Each row below holds a small network's activations on one input, seen along a few directions.
Each table varies a few parts of the input and shows all the possible inputs, shuffled.
A made-up example of a description, with smaller parts first: ring(8) and (point or (values(2) and line(4)) or ring(11)).
Shared parts are said once, and a part with two or three values counts as separate values.
In the rows, zero is written as 128.

Rows:
x1: [121 106  71 135 107 127 150 159 183  76  35]
x2: [138 127 168 132 140 146 102 120 133 114  90]
x3: [139 129 125 135 143 148 157  98 106 161 179]
x4: [131 138 125 120 127 122 140 118  96 164 194]
x5: [136 128 145 134 141 150 136 110 115 138 137]
x6: [121 134 184 124 127 117  52 148 135  92  71]
x7: [130 125  76 139 144 132 205  94 116 183 226]
x8: [109 117  70 120  88 101 133 179 173  76  49]
x9: [128 137 144 119 125 124 119 129 104 141 151]
x10: [132 123 186 139 144 144  70 128 146  90  58]
x11: [128 137 167 117 123 119  84 139 122 115 103]
x12: [123 134  76 123 127 106 187 115 106 187 243]
- What do these inputs look like to the network? => values(2) and (point or line(5))
- Which other rows does x5 become when the values(2) part takes its other values? List them by row number. => x9

Rows:
x13: [140 142 173 124 140 144 108 109  86 154 168]
x14: [136 146 146 114 133 125 136 108  80 178 206]
x15: [142 137 212 121 137 143  63 129 123 101  64]
x16: [127 125 108 143 154 118 160  97 134 165 202]
x17: [126 129  97 138 152 114 180  95 129 183 231]
x18: [140 139 181 124 139 144  91 117  94 136 137]
x19: [127 122 135 151 160 138 131  98 136 142 164]
x20: [144 117 154 135 134 166 125 122 151  87  27]
x21: [117 143 134 108 107 105 111 149  90 138 160]
x22: [142 125  74 124 126 142 218 106 112 178 201]
x23: [108 122 103 134 122  94 113 151 170 106 112]
x24: [125 117 161 151 156 139  94 117 158 109  96]
x25: [143 122  85 130 128 147 197 107 116 160 171]
x26: [123 123  78 121  97 119 150 159 147 101  77]
x27: [141 117 123 139 134 168 151 112 123 120 101]
x28: [140 116 141 139 131 167 133 120 135 103  59]
x29: [139 136 199 125 136 143  72 127 107 118  95]
x30: [133 150 133 109 130 121 157 105  75 196 236]
x31: [124 120  81 114  94 112 141 166 158  92  55]
x32: [126 123  82 124 103 132 156 146 135 110  98]
x33: [123 123  77 124 106 129 168 147 121 125 128]
x34: [108 123  99 137 132 103 135 137 142 129 157]
x35: [116 142 139 105  95  94  87 164 115 113 113]
x36: [108 119 106 127 120  86 104 160 182  97  92]
x37: [128 118 173 147 158 139  85 119 174  95  67]
x38: [142 119 115 140 135 166 168 105 116 137 132]
x39: [111 123 106 137 129 106 120 138 157 115 131]
x40: [126 119 143 150 159 140 114 107 145 126 135]
x41: [116 139 142  97  91  87  78 173 127 103  92]
x42: [120 143 142 108 103 108  95 150 104 123 133]
- The inputs of x39 and x42 match in every part but one. If x19 is changed in the same way as x39 into x42, which row does it become? => x13
- What do these inputs look like to the network? => values(3) and (line(4) or line(6))
- Which other rows does x23 become when the values(3) part takes its other values? List them by row number. => x26, x35
- Which other rows does x38 become when the line(6) part takes its other values? List them by row number. => x20, x22, x25, x27, x28

Rows:
x43: [121 132 156 120 136 107 106 129 139 131 129]
x44: [118 132  76 123 115 125 191 122  85 174 220]
x45: [116 110  46 119  75 110 155 185 174  69  29]
x46: [128 146 159 113 112 124  87 139 104 123 112]
x47: [139 119 130 143 153 136 138 105 145 139 128]
x48: [148 125 129 129 134 151 149 111 115 142 117]
x49: [127 137 146 119 131 100 117 131 141 134 140]
x50: [132 117 154 145 155 151 119 115 152 119 106]
x51: [137 124 167 145 142 172 111 115 113 100  76]
x52: [127 139 171 114 108 119  63 154  93 111 115]
x53: [101 106  45 132  98  96 144 180 203  65  39]
x54: [147 125 113 126 125 153 163 103 116 147 146]
x55: [135 136  90 118 123 134 176 120  96 162 190]
x56: [136 143 147 104 113 114 128 137 112 136 130]
x57: [127 129  91 136 142 118 164 114 128 161 202]
x58: [126 116 168 157 162 157 101 107 144  97  87]
x59: [138 119 114 142 144 138 152  97 147 144 157]
x60: [116 132 169 127 130 104  50 146 124 110 125]
x61: [109 126  77 141 134 108 179 116 117 173 232]
x62: [142 124 153 132 135 166 129 122 122 123  95]
x63: [117 140 157 126 132 110  75 131 134 121 122]
x64: [131 138 157 105 117 122 118 136 110 134 119]
- What do these inputs look like to the network? => values(2) and (point or line(4) or line(6))
- The inputs of x56 and x49 match in every part but the values(2) part. If x55 is changed in the same way as x56 into x49, which row does it become? => x57
